Each row below is a small network's average activation on inputs in which a field has the value named, seen along a few directions.
Related values have similar rows: they may be neighbours, one step apart, or belong to one group.

Other fields shift rows strongly along one fixed direction, in all tables alike. That doesn't count.

H, 8 values:
h1: 4  1  3  -1  0  6  7  7  9  10  5  -3  -3  11  -7  -17  -4  16
h8: -21  17  -5  5  18  4  2  18  4  0  4  -29  1  19  -33  -8  -2  1
h2: -38  24  -2  11  2  -7  0  20  4  -6  4  -33  10  17  -31  17  31  -8
h3: -6  4  3  -2  3  -1  1  7  -11  -7  -2  -11  -1  2  -13  14  3  -1
h7: 48  -23  9  -10  -16  1  -2  -28  -7  0  4  38  -9  -25  46  10  -12  -3
h4: -15  9  1  4  -1  -2  -2  12  2  -8  1  -17  3  -2  -11  16  18  -10
h6: -1  -1  -3  -3  11  4  7  6  -7  0  -5  -5  0  1  -8  -4  -11  -5
h5: 28  -31  -6  -4  -17  -6  -14  -42  6  11  -10  59  0  -23  57  -27  -21  10
The values of H form a tree with 2 forks.
Question: How many steps from neighbour to neighbour lead from h6 to h2, at the fewest?
Answer: 3
Question: Which values are neighbours of h7? Give them in the order they are listed.
Answer: h3
Question: Which values are neighbours of h5? Give them in the order they are listed.
Answer: h8

F, 7 values:
f6: -3  2  2  3  -6  -5  -1  -1  -1  -6  3  -1  3  -3  3  14  15  -9
f1: 5  -2  -2  -2  1  4  2  -1  -3  3  -1  3  -1  2  1  -4  -5  4
f2: 35  -23  4  -6  -18  -4  -6  -31  -6  0  -1  42  -4  -22  46  3  -6  0
f7: -3  2  -1  1  4  1  2  4  -1  -2  0  -5  1  2  -5  -1  0  -3
f5: -20  9  -5  3  9  1  -1  10  7  5  -2  -14  3  12  -19  -13  -4  7
f4: 15  -10  -1  -2  -3  3  0  -9  4  7  -1  17  -2  -3  15  -16  -11  7
f3: -28  22  3  3  12  1  5  28  -1  -7  3  -41  1  14  -40  17  10  -6
The values of F form a line.
Question: Which values are neighbours of f4? Give them in the order they are listed.
Answer: f1, f5
Question: Which values are neighbours of f6? Give them in the order they are listed.
Answer: f2
